A small network was trained on invented records. Each row is its activation on one of them, seen along a few directions.
Records have a field called VUZ. Each example row is followed by its value.
The word none means that the record has no VUZ.
Other fields move the rows too, some of them a lot.
(in the rows, 500 means zero)
Strong random noise was added to every row along 2 fixed directions; ignore it. To show where, here is one row again and again, with new noise each time:
[351 498 479 789 386 794 525 326 482 868 364 541 800 269 678 359 401]
[543 531 384 432 750 349 263 778 564 256 759 548 258 642 210 519 692]
[494 413 542 332 656 348 422 742 525 246 622 427 206 619 322 591 609]
[349 247 786 359 378 537 740 501 441 496 277 267 373 429 668 614 378]

[444 460 539 645 568 540 350 654 506 400 479 551 491 363 530 381 699]  goron
[441 339 712 378 434 439 565 602 470 309 380 384 360 445 580 577 559]  tugig
[482 496 501 612 627 454 302 751 511 317 574 593 423 424 444 370 717]  noman
[367 304 754 442 342 558 638 494 439 452 278 358 472 363 716 546 480]  vufub
[378 400 610 634 428 611 496 507 460 540 422 519 571 292 621 417 596]  gigav
[633 456 563 147 536 243 594 600 507 242 602 405 210 773 361 698 462]  none
[405 498 515 750 377 709 526 366 463 717 361 565 792 244 723 358 486]  ked
[343 256 821 474 376 527 686 570 415 399 200 318 402 325 757 499 498]  getes
[582 624 378 490 575 461 398 510 548 515 631 574 503 602 367 493 502]  none
[503 473 511 533 648 402 311 788 525 243 592 580 343 466 403 431 729]  matet
[309 211 868 499 297 618 756 496 398 485 111 290 481 251 873 497 430]  foga
[422 490 475 617 568 526 356 653 503 413 577 595 492 386 492 401 691]  kiru
[437 335 715 434 483 454 561 656 476 320 369 404 344 426 594 519 570]  matet
[476 593 373 775 514 632 348 480 507 619 531 667 739 319 560 327 599]  ked
[471 349 641 355 614 331 416 778 489 142 575 451 188 508 405 564 730]  gigav
[467 591 375 817 559 633 288 574 521 591 540 688 691 318 524 276 639]  dit
[424 253 754 222 531 314 572 795 470  96 443 290  89 536 480 664 639]  fimuf
[528 768 148 931 560 731 234 374 559 867 646 767 855 402 386 243 530]  seken
[510 540 454 579 521 492 380 556 518 446 552 557 543 446 484 433 610]  vabu
[448 352 671 450 519 432 520 688 469 300 416 431 340 437 566 505 578]  dit
[363 562 397 913 370 832 434 342 473 859 398 653 889 169 718 271 533]  pura
[411 470 558 636 479 583 404 537 482 495 455 558 583 357 587 393 599]  bisim
[600 685 239 642 703 444 161 655 579 379 769 699 531 521 281 388 751]  gik
[369 367 657 583 407 578 537 551 451 486 360 457 492 312 641 437 570]  soram
[495 459 525 471 569 413 413 684 501 319 576 515 336 492 414 489 658]  seken
[482 533 459 627 466 584 438 473 507 566 483 549 643 373 562 425 551]  gik
[363 445 577 744 420 685 528 469 473 622 306 493 671 274 715 335 518]  getes
[455 541 418 694 577 543 273 656 513 447 599 638 521 368 441 343 712]  soram
[356 351 706 562 322 649 593 455 453 564 272 414 601 281 757 462 486]  vufub
[440 653 260 893 527 722 258 474 509 718 599 743 793 273 526 259 655]  pura
[479 325 668 250 596 263 468 825 479  68 546 373  83 587 384 644 705]  fimuf
[498 645 303 768 572 620 239 545 564 565 600 688 687 381 447 334 657]  tugig
[406 277 769 411 453 464 609 659 448 288 304 338 324 405 661 530 549]  foga
[422 465 534 696 544 584 356 619 494 457 459 572 552 319 567 348 681]  goron
[339 424 581 692 403 675 523 475 460 620 377 533 652 257 704 384 551]  kiru
[490 546 439 697 634 497 267 702 517 391 587 643 503 409 448 328 713]  noman
[449 431 597 519 433 514 528 504 470 463 405 455 516 399 615 489 523]  vabu
[412 604 394 861 497 720 275 462 508 676 517 706 803 261 584 248 634]  bisim

Which value of VUZ does each new row have?
[487 551 417 622 544 534 373 542 529 470 549 559 570 434 490 419 609]  vabu
[592 513 489 282 535 345 583 485 507 394 574 442 355 701 377 651 431]  none
[483 448 576 465 479 459 484 568 489 386 480 465 459 448 539 499 567]  vabu
[452 422 605 455 567 424 368 712 505 252 548 504 361 466 458 471 697]  bisim
[350 317 741 480 408 567 585 547 461 421 322 386 473 348 688 490 529]  bisim
[408 521 483 793 386 727 495 359 475 736 374 591 818 239 705 337 511]  ked
[454 454 570 560 441 539 455 540 499 466 440 512 543 395 557 467 578]  tugig
[594 579 412 388 509 418 557 403 511 526 588 509 489 669 386 590 399]  none
[473 614 316 749 598 572 223 613 520 508 651 693 587 392 399 343 726]  fimuf
[426 406 615 523 387 564 584 463 460 518 357 435 565 347 666 502 489]  gik
[462 452 549 577 568 481 400 679 499 361 505 554 436 411 498 419 652]  matet
[426 244 811 242 424 361 685 660 442 238 362 284 184 494 570 642 534]  seken
[423 506 475 590 505 560 485 478 489 546 513 536 571 423 510 458 546]  kiru
[445 269 749 272 554 311 521 762 458 116 499 372 139 507 468 620 674]  gigav
[632 535 430 300 530 393 598 454 541 503 596 421 381 744 318 619 363]  none
[420 530 410 728 507 632 358 548 487 577 530 617 625 308 555 360 640]  pura
[569 480 497 360 646 310 358 742 540 173 635 479 271 580 347 561 699]  gik
[469 360 678 351 457 391 561 608 466 292 431 381 346 479 560 574 545]  vabu
[329 328 710 606 333 635 616 477 425 567 270 429 548 257 736 438 499]  soram
